A small network was shown many inputs. Here are its activations along a few directions, one row for each input.
In each table, some parts of the input vary, and every possible input appears once, in random order.
Descriptions start from the smaller parts, as in this example, which fits no table here: one of 4 places along a line, together with either a single point or one of 9 places along a line or (one of 3 separate values, together with one of 5 places around a ring).
Shared parts are said once, and a part with two or three values counts as separate values.

Other details of the inputs shift rows strongly along two fixed directions, in all tables alike. That doesn't count.
To show where, the next rows are all for the same input, with only those details redrawn:
[-11  -5 -11  16  -9  -2 -16  -2 -10  -2 -22 -10 -12 -10]
[-16   6  -5   8 -17   1  -8   6  -6   2  -9   0  -5  -8]
[ 14 -10   8  -9   2  -1   3  -8 -16  -1  18   3  -1  -2]
[  7   2  13 -16  -6   3  11   0 -12   3  29  12   6   0]
[  8   1  14 -17  -5   3  12   0 -12   3  30  12   6   0]
[ 15 -11   8  -9   3  -1   3  -9 -17  -1  18   2  -1  -1]

A family of inputs:
x1: [-11   3 -17  13   5  -2 -18  -7   3   1 -25  -7 -12   2]
x2: [-22  25  -4  -4 -10   5   1  10  10   8   4  15   2   6]
x3: [ 17 -25   2  -7  14 -13  -4 -20 -14 -19   0  -9 -20   0]
x4: [-27  20  -4 -10 -18  -4   3  11  15   2   9   8  -7  12]
x5: [ 21 -31  -2   9  22  -9  -2  -6  -6  -3   5 -21  -1  -2]
x6: [-17  21  -1   2  -7   2   9  19  19   5   2   6  16  -7]
x7: [ 19 -29  -2   0  23 -18   2 -10   3 -13   2 -21  -8   1]
x8: [ 20 -24   0  -7  13 -14  -4 -22 -13 -17  -1 -11 -18   0]
x9: [  2  31  36 -10 -20  45  18  30  -5  28 -15 -16  15  21]
x10: [-20  10 -13   0 -11  -9  -6   1  11   0  -7  -5 -13  10]
x11: [ 23 -20   1  -1  20  -3  -2 -18 -16 -10  -5  -2 -13  -7]
x12: [ 22 -26   0   2  13  -5  -7 -18 -22  -7   2 -11 -10  -4]
x13: [-12  -4 -20  17  -4  -3 -17  -3  -2   5 -17 -15 -13   4]
x14: [-22   9 -11  -2 -10  -8  -9   1  11  -1  -7  -4 -14   9]
x15: [  3  30  47 -10 -27  46  21  29 -13  19 -19 -12  15   7]
x16: [21 -9  8 -1 19 -2  5 -7  5 -2  8  7 21  0]
x17: [ -6  -1 -19  19   2   2 -18  -7   4  -1 -29   1  -7   3]
x18: [-16   4  -7   7 -17   4  -5   8  -4   2  -8  -2  -7 -10]
x19: [ 11   8   7 -13   5   7   8  -6   4   7  21  24  13  13]
x20: [ 13   7  16 -15   0   8  10  -6  -5   0  18  29  14  -1]
x21: [ -5  -2 -10  18  -4   3 -16  -6  -4  -8 -34   5  -7 -11]
x22: [ 31  12  50 -13   1  36  27  25  -7  18   2 -25  29  13]
x23: [  5   2  12 -26  -7  -3  17  -1   0  -7  28  11  -3   2]
x24: [-14  22  -8   0 -15  11   4   8  15  10   0  20  10   6]
x25: [ 15  -3  -3 -10  15   2   6 -11  -1   2  15   4  -1   9]
x26: [-14  24  -5   1 -14   8   1   6  13  11  -2  21  12   7]
x27: [-12  23   4   0 -20   9   3   7   5   3  -6  26  12  -7]
x28: [ 12 -13   4 -11  12 -13  12  -2  10  -8  19 -10   3   3]
x29: [ -3  -3 -13  18  -5   4 -13  -6  -1  -6 -34   3  -6 -13]
x30: [-13  -5  -9  14  -8  -1 -18  -2 -10  -2 -21  -9 -14 -10]
x31: [  6  -1  14 -16  -6   5  14   4 -11   3  30  13   2  -1]
x32: [ 23 -10   3   0  17   0  10  -4   7  -2   9   5  20  -1]
x33: [-13  -7 -20  16  -3  -1 -15   1  -1   5 -16 -14 -17   3]
x34: [-25  19  -8 -11 -19  -2   6  11  18   4   9   5  -6  10]
x35: [-21   7 -13  -1 -11  -7  -4   5  12   0  -7  -4 -17   8]
x36: [ 31 -22  -2  11  27  -7  -2 -16   0  -6  -8  -7  13  -2]
x37: [-20  24   5  -5 -15   6   3  11   2   0   0  19   2  -8]
x38: [-20  21   3   2  -6   0   6  19  16   4   2   9  16  -5]
x39: [  2   1   5 -14   0   3   8   2  -4   8  34   9   3  14]
x40: [ 10   7  12 -11  11  -3  16   4   7   2  24   9  22   1]
x41: [  2   2  13 -19   5 -11  15   5  12  -4  29   2  11   6]
x42: [ 22 -28  -2   9  23 -11  -4 -10  -7  -3   4 -22   3  -1]
x43: [-16  13  -2   4  -8   2  -9   1  -1  -2 -17   8  -5 -11]
x44: [-16   2  -9  14  -8  -2  -2  16  11   5  -5 -12   7  -7]
x45: [-10   9 -13  11  -6   6  -6   2  10   6 -17  10  -1   3]
x46: [  9  -8  11 -19   4  -8   5 -11  -7 -11  16   4  -9   2]
x47: [ 18  -3   9 -11  11   0   5 -13 -12  -5  10  10   1  -4]
x48: [14  2 12 -7  8  2 18  6 11  3 20 17 25  0]
x49: [ 23 -21   0   5  32 -10  -5 -15  -3  -7  -3 -13   4  -3]
x50: [-18   3  -5  13  -6  -4  -7  14   9   5  -6 -10   8  -6]
x51: [ 20 -30  -1   9  24 -10  -5  -8  -8  -6   6 -20   1  -1]
x52: [ -8  -3 -12  20   8  -7  -9   5  10  -3 -26 -14  -1 -10]
x53: [  4   1  15 -26  -6  -4  18   1  -2  -7  28  13  -5   2]
x54: [  6   9   5 -17   6   4  13  -1   3   7  26  16   3  10]
x55: [  6 -22  -7   8  17 -19  -7  -7   5 -15 -10 -23  -9   0]
x56: [ 29 -24   1   3  17   1  -3 -20 -14 -10  -9   5  -6  -6]
x57: [-13  12  -6   5 -10   4  -4   3   1  -2 -16   6  -6 -12]
x58: [-14  -5 -18  15  -2  -2 -20  -3  -2   5 -16 -14 -14   4]
x59: [ -4  -5 -12  25   6  -4 -13   2  10  -5 -31  -6   8  -8]
x60: [-18   5 -16   8 -12   3  -7   7   5   9  -3  -6  -7   5]
x61: [-22  18   1  -4 -15 -10   8  18  22   0   7   0  10   0]
x62: [ 15  -1  -1  -9  15  -1   3 -13  -3   2  14   5   0  11]
x63: [-13  -7 -10  15  -9  -1 -16   1 -11  -4 -20  -9 -15 -10]
Describe the family of inputs behind these rows.
> one of 3 separate values, together with either a single point or (one of 4 places along a line, together with one of 5 places around a ring)
Changing only the choice among 3 separate values turns x53 into x35. The same change can be made to x15. Which row results?
> x9
Changing only the choice among 3 separate values turns x47 into x62. The same change can be made to x56. Which row results?
> x45
Change only the choice among 3 separate values in x26. List by row number the other rows that result.
> x27, x36
Start at x18 and move only the place on the ring of 5, one step at a time. The first step leads to x12. Which rows follow, in order?
> x30, x63, x31
Change only the place on the line of 4 in x32. List by row number the other rows that result.
> x6, x28, x44
Start at x28 and move only the place on the ring of 5, one step at a time. The first step leads to x7. Which rows follow, in order?
> x55, x41, x61

A family of inputs:
x64: [-31  27  -6  15 -21   6  -3  22  19   5 -24   7  11 -10]
x65: [13 -3  4 -7 12  3  6 -4  1  5 14  2  6 11]
x66: [  4  13  15 -12  -1   6  17  10   7   6  26  21  24   0]
x67: [-40  29 -12  23 -24   4 -11  23  20   6 -35   3   8 -13]
x68: [ 27 -36 -11  15  26  -2 -21 -27 -22  -8 -27 -28 -24   3]
x69: [-27  16 -12  23 -17   2 -11  16  16   2 -35  -1   5 -11]
x70: [ 13 -19 -14  -8  14 -16  -8 -29 -12 -14  16  18 -17  -2]
x71: [ 13  -1   7 -11   8   3  10  -2   4   4  16   5   7  13]
x72: [ 8 -7  4 -9  7 -7 10  0  3 -1 24 -2  6  4]
x73: [ 6 -7  3 -8  9 -8  7  0  5 -4 15 -6  2  3]
x74: [-14 -21 -27  34   2 -13 -35 -10  -8 -12 -57 -39 -32 -12]
x75: [ 13   1   7 -12  10   4  11  -2   4   4  16   4   7  12]
x76: [ 6 -7  5 -9  9 -7  8  1  3 -1 24 -1  6  4]
x77: [ 13  -2  12  -6   5   5   5  -5 -10  -1   6   6   6  -4]
x78: [-44  22 -31  12 -21 -14 -15   4  22  -2 -10  26  -8 -10]
x79: [-30  22  -6  16 -28  10  -8  18   5   6 -29   4   2 -14]
x80: [  3  16  19 -24 -11  13  18   6  -2   8  28  17   8  12]
x81: [-41  31 -12  15 -35  13 -11  21  10  12 -31   1  -7  -2]
x82: [  8  -7   6 -11   6  -8  11   1   5  -3  23  -2   6   5]
x83: [  7  12  16 -21  -5  12  15   2  -4   6  22  12   4  11]
x84: [-28  12  -7   8 -23   0  -6  15   4   3 -13  -6  -8  -7]
x85: [17 -4  8 -3 10  2  9 -2  0  1 13  7 15 -2]
x86: [ 12   4  13 -17   2   9   9  -4  -9   5  17   6   2  10]
x87: [  1   5  15 -21  -6   0  16   6  -3   0  29   7   2   3]
x88: [-35  21  -4   5 -27   1  -3  21   7   5  -7   1  -4  -6]
x89: [  8  -5  12 -16  -2  -2  11   0  -6  -2  23   1  -1   3]
x90: [  7  -4   7 -11   9  -8   9   0   4  -2  24  -2   7   5]
x91: [ 31 -39  -6  18  24  -4 -18 -26 -22 -14 -32 -23 -16  -9]
x92: [13  0  5 -9 12  2  7 -5  2  4 13  2  7 12]
x93: [ 26 -36 -10  22  24  -5 -21 -25 -21 -15 -40 -27 -19 -11]
x94: [ 30 -39  -7  20  27  -4 -20 -26 -24 -12 -30 -23 -16  -9]
x95: [ 10   5   7 -12   4   6  13   2   4   8  23   9  12  12]
Describe the family of inputs behind these rows.
> one of 2 separate values, together with either a single point or (one of 3 separate values, together with one of 5 places around a ring)
Changing only the choice among 2 separate values turns x91 into x69. The same change can be made to x79. Which row results?
> x85
Change only the choice among 2 separate values in x64. List by row number the other rows that result.
> x93
Change only the choice among 3 separate values in x80. List by row number the other rows that result.
> x89, x91
Change only the choice among 2 separate values in x82. List by row number the other rows that result.
> x89

A family of inputs:
x96: [-34  45   6 -10 -30   8  10  21  20   6   5  36  16  -4]
x97: [ 11 -26 -18  29  19  -4 -22 -11   0  -6 -51 -40 -16   1]
x98: [ 31 -16  18 -11  24  -2  11  -9  -3  -6  10 -11   9   5]
x99: [-48  31  -8  18 -39   8 -16  22   8   3 -49  -7 -14 -10]
x100: [  9 -22 -28  28  16  -5 -27 -23  -4 -10 -49 -17 -22  -2]
x101: [-25  32   6 -11 -24   5  15  18  12   5  22  40  19 -11]
x102: [ 24 -15  12  -5  17  -2  10  -2  -4   2  23  -6  16   4]
x103: [ 18   6  21 -21  11   8  24   8   4  12  42   7  23  15]
x104: [-44  24 -11  26 -28   1  -9  30  20   4 -38  -9   5 -18]
x105: [-20  31   6 -12 -22   6  13  16  13  11  31  39  23  -2]
x106: [  9 -23 -10 -25  20 -33   8 -20   5 -15  52   5 -14  11]
x107: [ 49 -28  21 -26  30   5  14 -23 -29   1  42  -4  -3  17]
x108: [-34  43  -2  -6 -27  11   8  21  18  17  14  34  16   2]
x109: [ 52 -28  24 -30  26   6  17 -24 -25  -3  35  -4  -5  19]
x110: [ -2 -24 -16  27   1  -6 -26 -10 -16 -12 -47 -30 -27 -18]
x111: [  4 -30 -19  29   6  -6 -30 -15 -20  -8 -43 -34 -26  -9]
Describe the family of inputs behind these rows.
> either a single point or (one of 3 separate values, together with one of 5 places around a ring)
Change only the choice among 3 separate values in x103. List by row number the other rows that result.
> x107, x108
Change only the choice among 3 separate values in x99. List by row number the other rows that result.
> x96, x98
